Here are a small network's activations along a few directions, averaged over the inputs that share one value of a field.
Related values have similar rows: they may be neighbours, one step apart, or belong to one group.
(in the rows, 500 means zero)
Strong random noise was added to every row along 13 fixed directions; ignore it. To show where, here is one row again and again, with new noise each time:
[530 446 482 585 497 574 456 434 373 423 686 535 613 565 444 515 386 588
 546 322 204 428 704 599 289 528 482 536 626]
[332 463 392 591 458 554 613 521 461 762 407 473 582 681 332 402 528 442
 693 291 334 405 357 579 422 569 574 497 585]
[698 283 375 307 526 648 574 622 301 588 824 385 316 411 656 633 532 470
 504 498 468 512 447 234 489 573 514 469 458]
[285 307 534 265 479 580 640 613 475 589 578 569 546 653 579 434 547 574
 551 465 694 437 343 631 486 410 421 503 503]
[349 667 511 529 650 309  77 357 703 387 425 744 523 508 513 483 367 394
 343 692 548 581 672 426 608 372 526 625 283]
[488 473 608 560 212 417 415 585 539 388 381 585 379 543 518 538 550 610
 596 491 684 654 633 681 535 406 444 517 602]
[384 590 482 586 520 329 396 460 645 432 380 508 430 339 419 472 681 355
 492 684 682 592 444 544 506 490 477 543 449]
[269 405 580 455 610 591 724 535 452 605 592 496 535 368 374 494 450 452
 617 434 769 300 428 330 591 449 677 414 575]
[608 449 671 558 456 556 540 521 507 362 508 489 479 303 604 534 513 535
 367 534 599 423 601 528 465 541 467 439 533]
[449 394 488 559 473 627 558 311 551 536 496 426 560 430 477 506 537 432
 344 404 410 410 544 376 338 652 530 464 572]
[543 628 567 516 277 471 375 468 414 365 522 410 467 341 492 643 430 472
 470 381 496 582 550 122 584 469 616 410 457]
[454 518 611 606 831 391 549 628 645 612 398 672 552 380 504 332 507 429
 535 719 601 328 489 719 576 532 568 534 465]
[287 508 546 368 465 375 291 804 321 378 770 634 416 402 455 522 244 500
 656 622 686 471 663 570 610 221 505 566 417]
[571 637 472 533 277 470 584 605 408 429 390 257 521 387 379 445 446 534
 526 491 390 450 443 421 450 526 593 280 563]
[457 516 480 484 557 539 477 537 457 638 478 608 641 764 518 422 412 558
 591 334 292 426 423 579 496 476 521 518 455]


Values of N:
n6: [623 417 558 175 115 589 443 444 534 363 443 349 498 574 784 573 440 677
 171 526 489 682 516 322 491 498 338 378 434]
n7: [533 596 425 776 327 504 373 532 434 493 445 513 345 585 432 632 668 410
 634 284 456 614 481 726 466 464 331 685 480]
n12: [456 519 305 248 656 319 539 643 479 494 647 366 582 395 375 317 298 526
 517 914 331 471 581 563 423 513 533 454 528]
n1: [529 422 493 417 597 456 540 316 656 638 469 599 628 732 602 475 658 556
 505 451 366 660 440 467 473 647 482 607 524]
n3: [388 389 729 570 612 471 604 532 613 638 492 738 638 484 593 458 559 522
 560 361 570 418 554 614 517 561 511 646 598]
n10: [558 440 598 445 592 539 575 765 484 369 547 605 323 427 589 477 452 560
 435 729 889 429 598 787 610 299 392 552 495]
n11: [551 223 464 523 498 647 612 479 418 775 657 447 315 389 518 653 482 385
 592 438 521 563 650 277 563 660 587 635 617]
n8: [484 362 409 342 461 621 540 442 496 447 601 321 460 367 539 486 357 424
 160 727 440 476 649 470 358 595 417 473 514]
n4: [464 326 398 529 469 427 727 492 544 630 577 431 369 278 320 520 606 453
 671 515 576 574 682 319 427 658 721 556 845]
n5: [501 527 455 635 502 354 567 376 662 576 333 459 501 409 379 428 568 492
 545 581 429 565 589 416 460 659 697 428 693]
n9: [631 682 623 449 621 499 561 420 528 493 378 497 587 508 556 540 402 558
 448 491 566 457 346 155 784 474 652 304 375]
n2: [210 530 495 275 643 388 546 761 313 523 808 426 619 260 395 391 300 414
 593 649 481 288 402 451 508 429 612 438 428]
N is arranged as a line.
- Which values are neighbours of n5? Give them in the order they are listed. => n3, n2
- Which values are neighbours of n10? Give them in the order they are listed. => n4
- Which values are neighbours of n1? Give them in the order they are listed. => n6, n9
- Which values are neighbours of n8? Give them in the order they are listed. => n11
